A small network was trained on invented records. Each row is its activation on one of them, seen along a few directions.
Records have a field called Napeb. Each example row is followed by its value.
Records without Napeb are marked absent.
Other fields move the rows too, some of them a lot.
(in the rows, 500 means zero)
Random noise pushes rows far along 13 fixed directions. That doesn't count. These rows show it; they differ only by the noise:
436, 424, 661, 512, 560, 458, 592, 357, 577, 561, 421, 343, 435, 475, 483, 426, 593, 462, 577, 515, 426, 589, 501, 387, 367, 491, 500, 547, 581, 553, 402, 550
480, 421, 518, 702, 364, 659, 565, 572, 506, 370, 331, 549, 459, 286, 465, 441, 373, 493, 429, 490, 405, 322, 307, 395, 417, 500, 463, 558, 712, 479, 543, 489
589, 554, 527, 519, 400, 642, 526, 739, 228, 400, 644, 764, 607, 387, 570, 462, 452, 430, 187, 429, 264, 529, 525, 535, 443, 611, 468, 482, 607, 477, 640, 734
519, 352, 494, 489, 371, 532, 449, 469, 556, 384, 503, 602, 492, 547, 457, 495, 451, 514, 538, 554, 574, 444, 437, 397, 597, 618, 526, 460, 528, 368, 445, 375
584, 474, 431, 480, 475, 477, 450, 644, 364, 515, 496, 526, 618, 576, 456, 413, 513, 470, 592, 468, 554, 474, 442, 499, 677, 496, 521, 528, 410, 299, 607, 604
529, 590, 513, 515, 496, 430, 583, 608, 597, 565, 507, 498, 496, 328, 583, 745, 285, 578, 477, 488, 685, 470, 459, 533, 454, 367, 482, 497, 356, 616, 686, 311
666, 592, 645, 479, 722, 449, 491, 449, 542, 465, 632, 358, 479, 353, 572, 713, 433, 621, 513, 358, 586, 686, 675, 538, 328, 546, 625, 503, 366, 494, 443, 544
657, 563, 476, 595, 496, 574, 455, 630, 368, 417, 586, 544, 518, 440, 494, 301, 445, 526, 274, 456, 479, 484, 621, 571, 383, 610, 543, 510, 503, 450, 585, 599
494, 366, 578, 431, 656, 471, 371, 371, 673, 542, 316, 394, 456, 561, 401, 350, 565, 522, 553, 623, 315, 450, 376, 257, 442, 535, 407, 634, 619, 382, 503, 582
640, 490, 426, 396, 478, 398, 365, 682, 313, 389, 543, 544, 651, 475, 460, 461, 490, 483, 406, 564, 441, 541, 434, 466, 672, 597, 637, 513, 288, 375, 616, 630
356, 432, 318, 527, 523, 438, 450, 446, 581, 324, 517, 784, 505, 422, 475, 680, 631, 738, 484, 387, 462, 415, 432, 691, 555, 268, 472, 371, 567, 732, 322, 627
472, 492, 521, 725, 340, 529, 597, 267, 493, 611, 654, 692, 530, 472, 372, 578, 497, 578, 350, 487, 584, 482, 498, 654, 497, 482, 389, 419, 663, 539, 437, 522
389, 432, 437, 566, 482, 601, 474, 267, 490, 441, 392, 507, 508, 531, 376, 595, 622, 435, 605, 526, 325, 445, 409, 497, 575, 559, 454, 503, 691, 473, 335, 574
575, 517, 497, 542, 440, 380, 452, 437, 523, 481, 511, 458, 518, 379, 403, 502, 417, 563, 316, 644, 541, 517, 430, 464, 507, 576, 596, 507, 368, 542, 541, 434
580, 505, 359, 490, 479, 426, 387, 685, 546, 367, 523, 668, 547, 348, 520, 623, 314, 638, 305, 575, 560, 352, 441, 566, 513, 430, 497, 474, 357, 602, 708, 390

524, 666, 556, 527, 508, 517, 611, 483, 447, 620, 608, 517, 519, 450, 545, 692, 431, 505, 463, 392, 570, 572, 579, 626, 491, 464, 493, 457, 459, 536, 526, 490 : j1
437, 781, 443, 506, 680, 509, 522, 256, 563, 706, 494, 341, 473, 473, 482, 816, 486, 474, 447, 543, 451, 562, 602, 662, 414, 477, 414, 535, 463, 714, 526, 426 : absent
415, 736, 574, 365, 539, 539, 573, 429, 645, 781, 376, 423, 367, 611, 517, 433, 498, 535, 515, 439, 505, 594, 393, 310, 529, 504, 447, 551, 536, 432, 431, 448 : j7
512, 346, 652, 612, 445, 536, 607, 397, 579, 426, 627, 559, 457, 437, 545, 650, 471, 558, 624, 401, 668, 600, 547, 482, 407, 537, 518, 431, 591, 484, 378, 455 : j5
504, 391, 388, 443, 379, 504, 366, 640, 607, 296, 532, 801, 506, 432, 536, 603, 332, 608, 287, 624, 503, 313, 417, 474, 551, 514, 453, 440, 491, 571, 614, 308 : absent
405, 665, 655, 432, 490, 577, 695, 561, 487, 752, 602, 685, 491, 482, 644, 641, 495, 492, 404, 345, 371, 635, 427, 452, 418, 388, 310, 499, 680, 554, 567, 659 : j6
604, 347, 645, 552, 374, 564, 572, 504, 373, 473, 580, 431, 560, 500, 509, 503, 415, 292, 577, 580, 541, 546, 552, 413, 477, 688, 513, 520, 532, 329, 584, 417 : j8
474, 534, 329, 604, 433, 509, 519, 462, 381, 501, 546, 522, 540, 562, 443, 464, 582, 465, 533, 490, 584, 466, 561, 704, 559, 466, 495, 443, 493, 562, 480, 518 : j8
445, 477, 435, 384, 579, 434, 457, 420, 646, 621, 486, 408, 468, 699, 524, 540, 517, 440, 666, 617, 589, 441, 586, 521, 509, 448, 392, 499, 449, 537, 574, 305 : j6
499, 463, 358, 416, 592, 682, 336, 461, 595, 511, 469, 651, 483, 741, 489, 537, 513, 505, 645, 481, 460, 354, 491, 472, 568, 559, 280, 524, 693, 293, 539, 479 : j8
508, 478, 414, 438, 649, 620, 476, 797, 520, 197, 290, 379, 429, 354, 683, 607, 392, 485, 758, 327, 492, 340, 552, 504, 430, 399, 601, 521, 443, 520, 505, 386 : j7
539, 753, 503, 627, 675, 532, 518, 518, 531, 601, 400, 364, 416, 322, 471, 381, 456, 642, 306, 389, 398, 440, 516, 576, 292, 369, 493, 578, 531, 600, 514, 635 : j2
404, 458, 420, 506, 470, 591, 492, 366, 553, 482, 396, 429, 484, 570, 480, 656, 489, 338, 648, 627, 423, 396, 466, 483, 536, 573, 422, 518, 597, 522, 521, 343 : j4
554, 584, 568, 485, 471, 662, 578, 732, 543, 407, 429, 446, 356, 424, 662, 363, 327, 476, 456, 399, 565, 481, 578, 380, 326, 594, 557, 524, 518, 480, 556, 332 : j3
592, 553, 498, 587, 399, 357, 492, 405, 364, 567, 532, 398, 631, 420, 347, 571, 483, 473, 447, 606, 538, 597, 342, 491, 688, 591, 645, 524, 332, 412, 533, 583 : j4
452, 531, 416, 305, 482, 593, 421, 620, 511, 292, 495, 696, 416, 588, 586, 451, 572, 604, 515, 333, 449, 521, 500, 438, 615, 566, 613, 390, 514, 435, 249, 521 : j7
408, 664, 462, 402, 677, 578, 577, 582, 553, 602, 314, 300, 420, 526, 621, 551, 509, 393, 683, 421, 431, 483, 549, 487, 404, 400, 443, 580, 492, 589, 573, 455 : j4
529, 649, 740, 595, 645, 696, 715, 557, 493, 787, 549, 459, 430, 500, 635, 398, 447, 431, 459, 290, 440, 551, 699, 523, 166, 430, 259, 595, 757, 471, 652, 627 : j3
569, 662, 357, 621, 320, 568, 415, 352, 509, 522, 440, 455, 486, 490, 314, 524, 383, 562, 447, 561, 624, 447, 258, 423, 729, 686, 613, 513, 470, 281, 419, 383 : j6
453, 701, 264, 567, 560, 768, 417, 416, 544, 547, 429, 504, 403, 649, 488, 481, 477, 419, 436, 554, 425, 379, 607, 599, 390, 650, 322, 534, 676, 558, 594, 392 : j5
499, 705, 388, 608, 467, 651, 490, 467, 442, 486, 456, 507, 451, 458, 438, 484, 453, 532, 377, 428, 448, 395, 501, 604, 515, 543, 525, 479, 565, 485, 416, 492 : j2
450, 445, 518, 455, 568, 433, 481, 342, 645, 702, 531, 467, 459, 722, 462, 382, 601, 487, 555, 626, 565, 564, 570, 457, 436, 516, 351, 522, 535, 530, 559, 465 : j5
540, 545, 490, 588, 411, 505, 520, 459, 437, 464, 565, 526, 480, 502, 434, 375, 521, 555, 413, 440, 584, 525, 537, 567, 546, 570, 616, 440, 480, 453, 370, 523 : j1
490, 677, 480, 524, 495, 502, 528, 456, 514, 741, 525, 548, 543, 520, 460, 609, 469, 589, 500, 416, 585, 525, 357, 526, 616, 389, 405, 533, 515, 408, 547, 567 : absent
463, 538, 440, 531, 329, 656, 491, 555, 467, 428, 431, 698, 500, 422, 472, 540, 376, 466, 313, 553, 355, 363, 343, 430, 568, 595, 439, 498, 641, 469, 556, 442 : j3
566, 419, 608, 354, 597, 415, 394, 517, 683, 357, 578, 578, 412, 455, 565, 508, 439, 686, 392, 498, 508, 507, 589, 415, 394, 519, 572, 439, 426, 520, 393, 414 : j2
465, 471, 340, 657, 514, 647, 364, 287, 561, 374, 410, 585, 433, 570, 319, 371, 599, 618, 481, 454, 414, 312, 477, 588, 538, 548, 471, 476, 727, 415, 269, 573 : j1

Which value of Napeb does each new row have?
393, 335, 399, 571, 406, 527, 542, 556, 386, 343, 453, 563, 580, 444, 514, 618, 545, 343, 585, 596, 391, 422, 471, 583, 514, 458, 454, 471, 556, 670, 590, 509 : j5
491, 542, 610, 443, 562, 477, 620, 615, 300, 503, 542, 420, 532, 499, 590, 372, 653, 384, 522, 368, 362, 666, 638, 549, 435, 480, 592, 489, 473, 557, 445, 734 : j1
521, 188, 426, 631, 451, 306, 395, 412, 578, 242, 483, 455, 502, 440, 371, 349, 593, 618, 564, 640, 642, 456, 476, 520, 502, 487, 657, 449, 399, 593, 387, 478 : j5
582, 496, 454, 480, 578, 450, 458, 549, 388, 391, 561, 406, 553, 444, 539, 574, 491, 420, 484, 557, 471, 534, 651, 614, 425, 545, 566, 492, 374, 595, 579, 494 : j8
468, 374, 624, 592, 332, 630, 668, 567, 575, 336, 547, 660, 377, 466, 596, 477, 463, 632, 690, 193, 752, 504, 492, 455, 519, 465, 603, 372, 634, 370, 220, 420 : j1
448, 365, 480, 314, 573, 441, 435, 586, 487, 375, 519, 543, 533, 557, 599, 538, 585, 402, 539, 588, 315, 496, 568, 484, 462, 479, 468, 477, 488, 613, 546, 531 : j6
656, 532, 481, 655, 360, 748, 459, 459, 395, 459, 556, 486, 468, 592, 423, 304, 347, 375, 379, 545, 564, 363, 674, 537, 461, 800, 487, 496, 620, 255, 525, 315 : j7
529, 546, 507, 499, 466, 682, 567, 775, 376, 305, 492, 623, 492, 357, 654, 560, 401, 475, 487, 297, 431, 466, 524, 509, 456, 513, 551, 476, 564, 471, 517, 547 : j3
540, 660, 321, 377, 674, 462, 300, 628, 569, 536, 354, 459, 489, 535, 482, 394, 484, 589, 405, 562, 363, 402, 377, 435, 525, 451, 458, 604, 425, 483, 658, 579 : j6
